Each row has a name. Each question is about the rows just above it. Places in a row count from 1.

[-3.00 -3.15  3.21 -3.15  3.21 -0.57  3.21]  dib
[-1.45 -1.45 -0.58 -1.45  1.81 -5.36 -1.45]  Budo
[-3.14 -0.58 -0.58  1.81  1.81 -5.36  1.45]  Kub
[ 6.16 -5.63 -5.63 -5.63 -4.92 -5.63 -8.82]  zediv
[ 1.79  5.08  8.48 -1.45 -6.18 -3.07 -0.49]  zipov
At which places does zediv hold [6.16]?
1
Every place of [-1.45] in Budo:
1 2 4 7
At which places does Kub hold [-0.58]?
2 3
Places of [-5.63] in row zediv:
2 3 4 6
Every place of [-3.15] in dib:
2 4

[ 4.42  4.41  1.86 -1.20 -2.28  6.10 -4.08  0.02  4.41  6.10 -3.91 -0.71
 -2.93 -2.94 -2.28 -4.26  0.89  3.37]  nutok
[-1.16  1.43  1.86  4.40 -3.74  0.77 -4.08  0.02 -1.69  6.10 -3.91 -0.71
 -1.09 -2.75  5.21 -4.24 -2.94 -8.05]  kelap
[ 4.42  4.42  1.86  1.86 -3.74 -4.25 -4.08  6.10  4.42 -4.25 -3.91 -0.71
 -1.09 -2.75  5.21 -2.74 -4.25 -8.05]  Kalaf
[ 0.86  1.44  2.68 -1.36 -4.52 -2.11  4.85 -1.95 -4.47  3.32  4.53 -3.91
  5.94 -1.49  2.96 -1.36 -1.80 -7.49]  Morop
Every place of [-4.26] in nutok:
16
Places of [-2.74] in row Kalaf:
16
Places of [-2.94] in row nutok:
14
Places of [-2.75] in row Kalaf:
14
Every place of [1.44] in Morop:
2
At which places does Kalaf hold [-4.25]?
6 10 17
At which places does nutok hold [6.10]?
6 10

[-1.21 -0.99 -2.78  2.31 -1.02  2.60 -0.06  0.62  0.37] = soz
[-3.57  1.69  4.20 -2.47 -1.22  0.41 -2.27  0.92  0.49] = mubi
[ 7.79  1.73 -1.50  0.59  2.00  0.16 -3.85  0.42 -0.17] = Suduv
[-3.37  5.54 -4.16 -1.12  3.78 -1.42  0.42  0.42 -1.07] = kofeb
[-5.09 -1.85 -0.46 -2.00  0.48  0.48  2.10 -0.31  0.14] = lop
[0.42 5.54 5.54 5.54 5.54 0.42 0.42 0.42 0.42] = pobe
[ 2.66 -0.26  2.91  1.42  1.60 -0.26 -0.97 -1.90 -0.94] = kesen
[-0.87 -0.87 -1.05 -1.30  3.79  3.79 -0.87  3.79  3.79] = zesik
[-3.87 -0.03 -1.27  1.33 -1.96  1.18  1.22 -0.02  0.62] = kat
[-3.28 -1.21 -1.21 -3.28  0.43 -3.28  3.47  0.91 -3.28] = suke
[-0.22 -0.98 -4.00 -3.08 -4.00 -0.61  0.19 -4.00 -0.59] = garad
Every place of [3.79] in zesik:
5 6 8 9
At which places does garad hold [-4.00]?
3 5 8
Places of [-1.21] in row suke:
2 3
Every place of [-0.26] in kesen:
2 6
Every place of [0.42] in pobe:
1 6 7 8 9
Places of [-2.27] in row mubi:
7

[ 5.70  1.34 -4.00 -6.17 -4.28 -1.12 -0.01 -0.44 -0.80  0.96  3.68  4.58
  2.61 -0.46 -1.98 -1.53 -0.78 -1.31 -2.16 -1.12  2.24  5.12  4.24] -> dunon
[ 5.71 -2.20 -6.01 -1.40  0.00 -0.65  3.19  4.02 -0.60 -1.78 -0.79 -2.14
  0.70  5.34  0.15 -7.23 -3.35  3.27  3.05  2.57  2.45 -2.46 -4.38] -> ged
[ 5.69 -1.33 -6.14 -2.93  0.22 -0.73  0.54  4.19  0.42 -1.04 -1.78 -0.77
 -1.98 -0.81  4.25  4.02 -3.74 -7.29 -1.54  3.56  3.02  2.51  2.81] -> nafe
[ 5.72 -0.30 -5.76 -4.72 -0.78  0.11 -0.85  0.96  4.19  3.73 -0.08 -2.03
 -1.09 -1.04 -2.13 -0.29  4.20  4.62 -1.56 -7.17 -5.20  0.97  3.84] -> Pibu
[ 5.71  0.58 -5.00 -5.83 -2.55  0.07 -0.24 -0.83  1.13  4.06  4.20  1.14
 -1.65 -1.76 -0.82 -1.31 -2.17 -0.38  3.64  5.31  1.28 -5.07 -7.38] -> Baru
[ 5.70 -3.51 -4.94  0.07 -0.83  2.22  4.17 -0.99 -1.37 -1.31 -1.30  4.76
  1.15 -7.34 -1.61  3.86  2.40  2.92 -1.54 -4.42  0.99  0.89 -0.11] -> kole
[ 5.70  0.10  4.56 -5.27 -5.80  0.41 -0.71 -0.08  3.05  4.56  2.01 -1.36
 -1.85  0.41  0.41 -2.13  0.41 -2.13  4.42 -1.61 -7.05 -5.70  0.10] -> Muk
[ 5.73  2.80 -1.26 -4.70 -6.15 -5.32 -3.07 -0.89  0.17  0.00 -0.70 -0.78
  0.31  0.00  4.04  4.60  3.55  1.44 -0.72 -0.81 -1.90 -1.25 -0.81] -> Vube
[ 5.73 -5.79 -2.71 -5.79 -5.72 -3.29 -0.71 -2.15 -0.35 -0.89 -2.15  2.32
  4.32  4.37  2.36 -2.15 -2.15 -1.83 -5.79 -5.79 -1.59 -2.15 -1.15] -> Kurus
Every place of [-5.79] in Kurus:
2 4 19 20
At which places does Muk hold [-2.13]?
16 18
Every place of [0.00] in Vube:
10 14
Every place of [0.41] in Muk:
6 14 15 17

[ 0.15 -4.61 -0.39 -2.29 -4.98  6.20 -2.28 -0.01  6.36  8.23  1.00  1.52
 -3.58  0.90  1.31] -> piza
[ 3.26  3.60 -4.18  2.53 -0.02 -4.24  4.26  0.21 -2.41 -3.11  0.76 -0.18
  1.17  1.34 -8.99] -> kurad
[-1.00 -0.91 -0.14 -1.64 -0.14  6.01 -0.14 -0.14  6.17  6.68  3.17  0.77
 -2.73  4.19  5.24] -> biged
[ 0.15  3.99 -0.39 -2.29 -4.98  6.20 -2.28 -0.01  6.36  8.23 -4.98  1.52
 -3.58  0.90  1.31] -> bura
[-1.13  0.57 -1.79  0.25 -1.80  1.48  0.36 -0.23  0.24  0.58 -4.33 -5.24
 -2.21 -0.72  1.92] -> dez
Every place of [-4.98] in bura:
5 11
Places of [-0.14] in row biged:
3 5 7 8
Places of [-1.13] in row dez:
1

[6.82 4.10 4.10 4.10 6.82 6.82 6.82] -> pizef
[ 6.83 -3.91 -3.90 -6.79 -3.90 -3.90 -3.90] -> dif
[-2.25 -1.27  6.81 -2.24 -3.90 -5.40 -3.90] -> pakuv
Every place of [-3.91] in dif:
2
Places of [-3.90] in row dif:
3 5 6 7
Every place of [6.82] in pizef:
1 5 6 7
Every place of [-3.90] in pakuv:
5 7
Every place of [-6.79] in dif:
4
Every place of [-2.25] in pakuv:
1

[ 0.50  0.71  0.44 -0.92 -0.19 -0.10 -0.14 -1.02  0.90  1.01  0.18 -1.57
  0.16  0.25  0.76 -2.54 -1.42  0.66  0.13  0.03 -0.03  0.48] = Maset
[ 0.69  0.61 -0.74  0.08  0.04  0.74  0.66 -1.26 -0.71  1.20 -0.14 -1.59
  0.70 -0.72  1.29 -1.70 -0.77  1.64 -0.66  0.04 -0.93  0.65] = Vilug
[ 2.80  0.64 -5.40  8.31  3.13  2.67  6.47 -1.75 -2.08  8.03 -0.53 -2.72
  1.91 -8.34  3.08 -0.34  2.95  6.53 -2.62  2.40 -1.71  1.97] = Maki
[ 0.41  0.28 -0.32  0.19 -0.11  0.39  1.28 -0.68  0.41  1.45 -0.06 -1.77
  0.80 -0.21  0.18 -1.33 -0.02  1.21 -0.43  0.28  0.41  0.19] = dutob
[ 0.60  1.02 -0.46 -1.39 -1.30 -0.56  0.03 -1.50 -0.44 -0.42  1.05 -1.38
  1.51 -0.23  0.31 -2.16 -1.24  0.00 -0.14 -0.21  0.41  0.44] = nal
[-2.86 -1.20  2.34  0.13  0.13  0.09  0.09  1.80  2.32 -0.50 -1.23  1.61
 -3.27  1.88  0.43  0.20 -2.25  0.09  1.53 -1.01  0.15 -0.33] = Dinuk
[ 0.19  0.78 -0.74 -1.26 -0.81 -0.47  0.63 -0.93  1.35  1.06  0.43 -0.89
 -0.24  0.16  0.62 -1.16 -0.91  0.20 -0.43 -0.13  0.24  0.27] = dotus
[-8.14  1.52 -5.06  7.91  2.40  1.97  6.63 -2.47 -2.86  7.46  2.65 -3.31
  2.74 -8.14  2.65 -1.75  2.65  6.61 -3.19  2.79 -1.35  2.65] = Zilad
[ 2.64  2.87 -0.55  7.89  3.19  0.97  4.19  2.52 -0.03  5.08 -2.15  0.59
 -2.93 -3.54  1.68  2.19  2.87  2.87  0.24  1.96 -1.97  0.15] = sotas
[ 0.69  0.95 -0.31 -1.67 -0.54  0.15 -0.36 -2.02 -0.12 -0.01  0.60 -1.14
  1.26  0.37  1.02 -1.97 -0.98  0.30 -0.28  0.17 -0.74  0.58] = buv
[ 0.90 -0.35 -1.80  3.33  1.51  0.51  1.90  0.64 -1.60  1.79 -1.28  0.12
  0.42 -3.30  0.83  1.59  2.08  1.77 -0.73  0.79 -0.59 -0.45] = Tige
[-1.61  0.28  1.03 -1.97 -0.39 -0.25  0.10 -0.47  1.16 -1.13  0.44  0.00
 -0.29  2.48  0.20 -0.80 -1.97 -1.21  0.37 -1.62 -0.23 -1.15] = pil
Places of [0.19] in row dutob:
4 22
Places of [0.09] in row Dinuk:
6 7 18
Places of [2.87] in row sotas:
2 17 18
Every place of [2.65] in Zilad:
11 15 17 22
Places of [-1.61] in row pil:
1

[-0.58  0.75 -1.80 -4.85] : Zum
[ 0.59 -0.70  5.21  3.02] : topop
[ 0.40 -1.35 -0.77  3.63] : ketur
[-1.96 -3.53  7.63  2.11] : sugum
[ 1.91 -2.12  0.76  2.82] : beva
[-4.64 -0.13  5.24 -5.02] : fefut
[ 0.23 -1.05  5.01  1.93] : rovi
[ 1.92  1.92  1.92 -0.34] : gifon
[-6.23 -1.97 -1.97 -1.97] : rimis
Every place of [2.11] in sugum:
4
Every place of [1.92] in gifon:
1 2 3
Every place of [0.76] in beva:
3
Every place of [-4.85] in Zum:
4
Places of [-1.97] in row rimis:
2 3 4

[-1.40 -3.66 -1.47 -4.24 -3.11  3.05 -3.78 -0.01 -2.17] = Nubi
[-6.04 -2.97 -1.32  1.79 -4.69  1.79  1.79 -2.97 -2.97] = Lig
[-2.04  1.14 -0.69 -0.22 -1.30 -3.66 -1.60 -1.95 -2.29] = penoz
[-1.38 -0.77 -1.10 -1.15 -4.95 -0.84 -3.32 -6.63 -0.65] = visak
[-1.77  1.43 -2.04  2.09 -3.71  4.09  2.61 -3.28  0.01] = gal
[-1.74  1.70 -0.37 -0.84 -1.61 -0.58 -2.05 -2.52 -1.62] = tuv
[-3.97  2.95 -0.80 -2.92 -4.80  1.11 -1.10  0.86  1.55] = dolob
[-2.24  1.29 -0.29 -0.75 -2.24 -2.98 -1.73 -2.33 -1.51] = tir
[-2.04  1.14 -0.69 -0.22 -1.30  0.07 -1.60 -1.95 -2.29] = Ritug
[-1.02  0.45 -1.11 -0.45 -8.21 -1.14 -2.59 -1.02 -0.48] = rafig
[-1.38 -0.77  0.47 -1.15 -4.95 -0.84 -3.32 -6.63 -1.32] = mida
Every place of [-1.11] in rafig:
3
Places of [-2.97] in row Lig:
2 8 9

[ 2.82 -5.16 -4.09 -2.27 -2.39 -2.35  7.01  1.59  0.36] : koduz
[-1.90  0.34  2.26  7.67  4.91  4.21 -4.37 -3.16 -3.38] : vasuv
[-1.36 -0.48  1.13  2.73  2.13 -1.76  0.74 -3.57 -5.40] : foduv
[ 0.06  1.87  5.04 -1.14  0.32 -3.59 -1.47 -3.59 -3.84] : nalor
[-1.37 -0.68 -1.37 -1.94 -1.37  0.37  1.62  1.62  1.62] : Rivob
[ 2.70 -0.13  0.24  0.24 -0.29  2.71  0.24 -3.92  2.71] : zud
[ 1.63  2.44  2.98 -0.57 -2.40 -2.40 -0.57  6.42 -0.56] : Bunav
[-1.36 -0.48 -1.36  2.73  2.13 -0.01  2.13  0.16 -1.36] : guti
Places of [-1.36] in row guti:
1 3 9
Places of [1.62] in row Rivob:
7 8 9
Places of [-3.59] in row nalor:
6 8
Places of [2.71] in row zud:
6 9
Places of [-0.57] in row Bunav:
4 7
Places of [-3.38] in row vasuv:
9

[-3.44 -3.44  5.57  5.57  5.57 -3.44] -> Puge
[ 4.52 -4.61  4.52  2.12  4.52 -4.61] -> sig
[ 1.20  1.70 -3.86  6.78  4.53  3.91] -> zagig
[ 5.66  0.14  0.50  3.20 -2.59  7.09] -> feza
[-5.96  0.80  0.07 -3.42  1.05 -7.19] -> kapu
[-3.16  3.09  3.09  2.29 -0.59 -0.50] -> gel
[-5.93  2.44  1.38 -3.70  0.40 -2.63] -> noz
[-2.64  2.45 -4.37  4.53  6.10  6.10] -> feg
[ 5.06 -0.58 -2.61  4.84  1.11  6.80] -> numis
[ 1.04  1.03  5.58  1.04 -1.99  1.04] -> zetil
Places of [1.04] in row zetil:
1 4 6
Every place of [-2.64] in feg:
1
Every place of [5.57] in Puge:
3 4 5
Every place of [4.52] in sig:
1 3 5
Every place of [-0.59] in gel:
5
Every place of [2.12] in sig:
4

[ 1.26  0.61  6.25  3.13  1.97  6.82  5.46 -0.42  5.00] : dek
[ 2.38 -4.76  0.79  3.92  3.93  6.50  3.50  2.19  1.74] : pef
[ 4.26 -1.28 -0.89  1.49  5.22  0.73  5.28 -0.45  0.00] : Vuv
[ 1.96  1.23  0.54  0.37  7.54  8.18  2.81  3.63 -3.15] : rel
[ 3.55  1.56  7.15  1.79  5.01  4.39  5.01  0.25 -0.56] : Timek
[ 1.86 -4.91  1.50  4.34  4.40  3.92  4.40  2.46  1.50] : dapi
[ 4.26 -1.28 -0.89  0.16  5.22  6.75  0.66  3.94 -0.01] : kup
[ 0.50  0.13  5.92  1.18  5.23  9.09  0.86  3.88 -0.43] : sota
At which places does sota hold [0.50]?
1
Places of [1.50] in row dapi:
3 9
At which places does Timek hold [5.01]?
5 7

[-2.23 -2.29  0.13 -0.61  0.21  0.80  1.10  0.49  0.45  0.80 -0.32 -3.04
  0.40 -0.32 -2.60 -0.21  0.07 -0.14 -2.56 -0.21  0.69 -0.21 -1.13  1.27
  0.56]  tigu
[ 1.32  0.99 -0.05 -0.61 -0.29  0.80 -0.98  0.20  0.45  0.80  1.18 -0.40
  0.40 -0.32 -0.56  0.68  0.07 -1.71  0.63 -0.21  0.69 -0.31  0.98  0.98
  0.56]  Vazof
[ 1.32  0.99 -0.05  0.48 -0.29 -0.05 -0.17  0.39  0.45  0.39  0.39 -0.40
  0.69 -0.05  0.25  0.22  0.07 -0.72  0.69 -0.21  0.69  0.33  0.82 -1.30
  0.56]  Dimim
[ 1.41  0.99 -0.05  1.31 -0.29  0.36 -1.62 -3.63  0.45 -2.90 -1.59 -0.40
  0.40  2.67  0.45  0.96 -1.78 -0.33  0.45 -0.48  0.69  0.45  0.98  0.98
  0.41]  mipes
[ 1.32  0.99 -0.05 -0.61  0.69  1.32 -1.71  0.20  0.45 -1.94  0.69 -0.40
  0.69 -0.32 -1.70  0.13  1.32  0.69  0.13 -0.21  0.69  0.33  1.32 -1.30
  0.56]  dag
[ 1.32  1.66 -7.42 -0.85 -0.29  0.36 -3.24 -0.47  0.45  0.94 -1.69 -0.40
  0.74 -0.04 -0.77  4.09  0.07  2.86  0.72  0.33  3.44  4.06  0.98  1.36
  0.56]  pire
At which places does dag hold [-1.71]?
7
Places of [1.32] in row dag:
1 6 17 23
Every place of [0.20] in dag:
8
Places of [0.45] in row mipes:
9 15 19 22
Every place of [-0.05] in Dimim:
3 6 14
At which places does dag hold [-1.70]?
15
Places of [-0.32] in row tigu:
11 14

